Each row has a name. After each piece below comes the name of the row it's from, unless a question asks for something else. Each question is about the rows just above it. Places in a row count from 1.

[  3  -1 -31 -81  31] = sus
[ 44  29   4 -79  21] = tuden
[ 16 -10  16 -25  55] = Nepug
[-10  -8  -9 -52  31] = pavi
[  3  -1 -31 -81  54] = Saf
[-10  -9 -52 -36 -17] = Kek
[ 15 -25 -20  -8 -42] = Boga
[-37 -13 -37 -17  -3] = Musem
Row and place where [ 16 -25] starts: | Nepug, 3
[ -8  -9 -52] begins in row and place | pavi, 2
Where does [-10  16 -25  55] start? Give its row and place. | Nepug, 2
[-13 -37] begins in row and place | Musem, 2
Where does [-17  -3] start? Give its row and place. | Musem, 4
Where does [-10  16 -25] start? Give its row and place. | Nepug, 2
Where does [-13 -37 -17] start? Give its row and place. | Musem, 2

[ 42  -9 -49  11  61 -23  64 -73 -32 -31 -61 -76  19  58  -8  73  35 -36
  34 -59 -67 -68   2 -52  41 -56 -70 -28  67   9] = Kazad
[ 66  -7  21  66  29 -48 -74 -60 -31 -24  31 -73  27 -32   0  57  12  10
   5 -50  32 -59  56  -7  67 -56 -28 -70  41  69] = Pivef
[ 21  66  29  -7  66 -47  28 -28   6  34 -53  74 -76 -55 -53  66  18  33
  40  78  32  33  19  73  13 -20  29 -46 -61 -49] = Boga
Where does [ 41 -56 -70 -28  67] start? Give its row and place. | Kazad, 25
Row and place where [21 66 29 -7 66] starts: | Boga, 1
Row and place where [ 73  35 -36] starts: | Kazad, 16

[ -1  19  14   3   1   1  -8   2  -9   6  16  14  -2  16 -16  14  17   5
  17  -5  13  19   6  11 -11 -29 -18  20   3  26  43  57   1  21 -10  -4
   6  17   1  -7  19  -9   0 -10  -9  13   6   0]  tuden
[ -8  -3  -2   0 -14  -2   1  -6   1  -2  -2  -2  -4 -12  14  -2  -7   7
  -5  24  -3  -8  -6   6   3   9   6  -4   0 -10  -6  -9  -2  -6   5   2
  -1  -3   1  -9  -9  -2  -1   6   6  -7  -1   3]  Saf
[-45 -13  -6   2 -39   1  -1 -19  -6 -19 -24  -3 -42 -32  45  -3 -44  48
 -21 -13   0  -3  -5  38   2  32  14 -16 -18 -25  -7 -20   0 -12  -5  -2
   3 -17 -12 -56 -37   0 -11 -14  22 -12  -4   4]  Musem
[  0 -10  -6  -9  -3   2  -2   4  -3   2   2   4  -1  11 -11   4   5   0
   6 -14   6  11   6   0  -4 -10  -7   6  -1  12  13  18   2   8  -5  -2
   2   5  -1   1   9   0   0  -9  -5   7   2  -2]  susad
[-45 -13  -6   2 -39  -1  -1 -19  -6 -19 -24  -3 -42 -32  45  -3 -44  48
 -21  74   0  -3  -5  38   2  32  14 -16 -18 -25  -7 -20   0 -12  11  -2
   3 -17 -12 -56 -37   0 -11 -14  22 -12  -4   4]  Boga
[ 0  0  0  0  0  0  0  0 -1  0  0  0  0  1 -1  0  1  0  1 -3  0  1  0  0
  0 -1 -1  0  0  1  1  1  0  1 -1  0  0  0  0  1  1  0  0 -1  0  1  0  0]  Pivef
[-18  -5  -4   1 -24  -2   0 -11   0  -6  -6  -2 -14 -22  26  -3 -17  18
 -10  45  -4 -11  -8  16   3  17   9  -7  -4 -17  -7 -15  -3  -9   8   1
   0  -7  -2 -22 -19  -2  -3   5  12 -10  -2   4]  pavi
[  0  13  10   2   6   1  -5   3  -7   4  10  10  -2  16 -16  11  12   2
  13 -12  11  18   7   6  -9 -22 -15  14   1  22  30  42   2  17  -9  -4
   4  12  -1  -4  16  -5  -1 -12  -8  12   4  -1]  sus
[  0 -10  -6  -9  -2] begins in row and place | Saf, 29
[17 -9 -4  4 12 -1 -4 16 -5] begins in row and place | sus, 34
Row and place where [ 19   6  11 -11 -29 -18  20   3  26  43  57   1] starts: | tuden, 22
Row and place where [ 45  -3 -44  48 -21  74] starts: | Boga, 15
find: [  0 -10  -6  -9  -3   2  -2   4  -3   2   2   4  -1  11 -11   4   5   0
   6 -14   6  11   6   0  -4 -10  -7   6  -1  12  13  18   2   8  -5  -2
   2   5  -1   1   9   0   0  -9  -5   7   2  -2] | susad
find: [-45 -13  -6   2 -39  -1  -1 -19  -6 -19 -24  -3 -42 -32  45  -3 -44  48
 -21  74   0  -3  -5  38   2  32  14 -16 -18 -25  -7 -20   0 -12  11  -2
   3 -17 -12 -56 -37   0 -11 -14  22 -12  -4   4] | Boga

[ 24   5 -13 -10 -21 -31  -1 -55] : Kek
[ 12 -35   2 -22 -25  -9  17   3] : susad
[ 64   5  -4  50 -25 -15  16  16] : Musem
[-24  -5  10  25  15 -20  -1 -29] : Kazad
[ 15  18 -11 -26 -25 -15 -43 -53] : Boga
[  5  -4  50 -25 -15  14   2  37] : Pivef
[-38   5  -5 -49   4  -3 -35 -20] : Nepug
Where does [-38   5  -5 -49   4  -3] start? Give its row and place. | Nepug, 1
Where does [  5  -5 -49] start? Give its row and place. | Nepug, 2
Where does [ -5  10  25  15 -20  -1 -29] start? Give its row and place. | Kazad, 2
Where does [  5  -4  50 -25 -15  16] start? Give its row and place. | Musem, 2

[-23 -10 -61   7] : susad
[-21 -10 -61   7] : tuden
[  6   0 -53   8] : pavi
[-23 -10 -61  13] : sus
[-10 -26 -30  21] : Musem
[-30  20 -53   8] : Saf
[-63  51 -54  18] : Kazad
find: [-30  20 -53   8] | Saf
Where does [-10 -61  13] start? Give its row and place. | sus, 2
[-30  21] begins in row and place | Musem, 3
[-30  20 -53] begins in row and place | Saf, 1
Which row holds [-23 -10 -61   7]? | susad

[-58 -36  19  36 -61 -59 -73 -44 -18 -47   6]  pavi
[ 18   1   0  -9  14  14  36  13  -7   7 -20]  Kek
[-42 -51  63  52 -56 -51  21 -11 -51 -49 -64]  sus
[-4 -9 10 11 -9 -9 -1 -6 -8 -9 -6]  Boga
[ 22   7  -7 -16  21  20  37  16  -3  13 -16]  Nepug
[ 31  37 -69 -51  40  33 -46  -9  41  33  64]  Pivef
[  0  -9  14  11  36  13  -7   7 -20  43  47]  tuden
[-10 -14  18  17 -15 -14   4  -5 -13 -14 -15]  Saf
[ 63  52 -59 -51 -16 -14  -4  -6 -11 -13 -13]  Kazad
Where does [ 14  11  36  13  -7   7 -20  43  47] start? Give its row and place. | tuden, 3
Where does [11 36 13 -7  7] start? Give its row and place. | tuden, 4
Where does [ 63  52 -59 -51] start? Give its row and place. | Kazad, 1
[ 63  52 -56 -51] begins in row and place | sus, 3
Row and place where [-6 -8 -9] starts: | Boga, 8
Where does [  0  -9  14  14  36  13  -7   7 -20] start? Give its row and place. | Kek, 3

[ 33 -42 -31  -7   4] -> Kek
[19 17 -9  0  4] -> Saf
[ 33  24   4  32 -65] -> Kazad
[ 27 -11  -2  40 -59] -> Nepug
[20 24  4 10 26] -> susad
[-25  -9  15 -26  14] -> Musem
The row with [20 24  4 10 26] is | susad
[33 24  4] begins in row and place | Kazad, 1

[ 59  32 -57 -47] -> pavi
[  5 -65 -12  35] -> Pivef
[-11  18 -46 -72] -> tuden
[-18  19 -45 -53] -> susad
[ 79 -42  51  21] -> Nepug
[ 18  -9 -28 -26] -> lize
[-53  65  17  -9] -> Kek
[82 -2 10 -5] -> Saf
[ 26  -5 -19  -9] -> Boga
[ 13 -48  -8 -26] -> Kazad
[ 67  17 -17  -2] -> Musem
Row and place where [-11  18 -46] starts: | tuden, 1
Row and place where [65 17] starts: | Kek, 2
Row and place where [ 13 -48  -8] starts: | Kazad, 1
Row and place where [-17  -2] starts: | Musem, 3
Row and place where [ -8 -26] starts: | Kazad, 3
[17 -9] begins in row and place | Kek, 3
Where does [-12  35] start? Give its row and place. | Pivef, 3

[ 25   1  13  -1  20   2  -4  15 -10  45   5  32   2   0   6  22  28   0
  -5 -10   9  -4 -15 -18 -11   3  22   5  15   0   1   2   1 -16   0   2
   1  12 -16  -2   9 -16  -5] : sus
[  6   7   3  25   2  13  -1   6 -25   0 -43   4 -15 -20 -22   6   4 -19
 -39   8 -15 -30 -33   6  -4  -6 -20 -15 -14  56  -3  -1 -31  26 -22  -1
 -32  39   5 -18 -16   9 -28] : lize
[  8   0   2  21   0   6   7   3  25   2  13   2   6   2   0   4   2   2
  19  -9   4  20  18  -6  -4 -12   0   4   4  43 -12 -12  20   9   1 -12
  20  30  -8   3   3  -6  13] : Pivef
[ 14  13  13 -26  20  13  19  18 -28  17 -29  17  11  14  16  16  13  12
 -14   4  15 -24 -29   7  14   2  21  14  19   7   5   7 -25   8  14   8
 -25  12   5  15  15   4 -19] : Musem
[-29 -22  51 -36 -23 -28 -24 -25 -34  53 -41  46 -30 -24 -19  43  48 -26
 -38 -40 -27 -35 -29 -56 -60 -35 -23 -27 -26 -29 -31 -32 -38 -57 -23 -34
 -38  17 -51 -24 -26 -49  12] : tuden
[-29 -22  -8 -44 -17 -28 -28 -21 -49  -7 -31   0 -28 -24 -21  -8  -3 -25
 -40  48 -25 -46 -43  41  33  49 -15 -26 -23 -48  49  49 -43  23 -23  48
 -42 -33  44 -26 -24  44 -31] : Kazad
[ -4  -4  -4  -7   0  -5  -3  -2  -8  -2  -7  -1  -5  -4  -3  -1  -2  -5
  -2   9  -3  -6  -9  10  10   7   1  -5  -1  10   8   9  -6  13  -5   9
  -6   3  10  -4  -4  10 -10] : Saf
[ 6  7  3 25  2 13  2  6] begins in row and place | Pivef, 6
find: [  6   7   3  25   2  13  -1   6 -25   0 -43   4 -15 -20 -22   6   4 -19
 -39   8 -15 -30 -33   6  -4  -6 -20 -15 -14  56  -3  -1 -31  26 -22  -1
 -32  39   5 -18 -16   9 -28] | lize

[-27  72 -31   6 -21 -37] = pavi
[ 81 -33 -18 -53   9 -29] = sus
[ 22  19 -29  54  37   1] = Kazad
[ 27 -24 -15 -30 -58 -56] = susad
[ -9  -5 -62  30   7   5] = lize
[ 75 -25   9 -13  65 -19] = Nepug
[ -3 -69 -11  30  13  36] = Saf
[-56 -12  33  -3 -69 -13] = tuden
[-17   5 -28  29  68  59] = Pivef
[ -9   0 -62  30   7   5] = Kek
[ 27 -24 -15 -30] begins in row and place | susad, 1
Where does [  5 -28] start? Give its row and place. | Pivef, 2
[ -3 -69 -13] begins in row and place | tuden, 4
Where does [-56 -12] start? Give its row and place. | tuden, 1

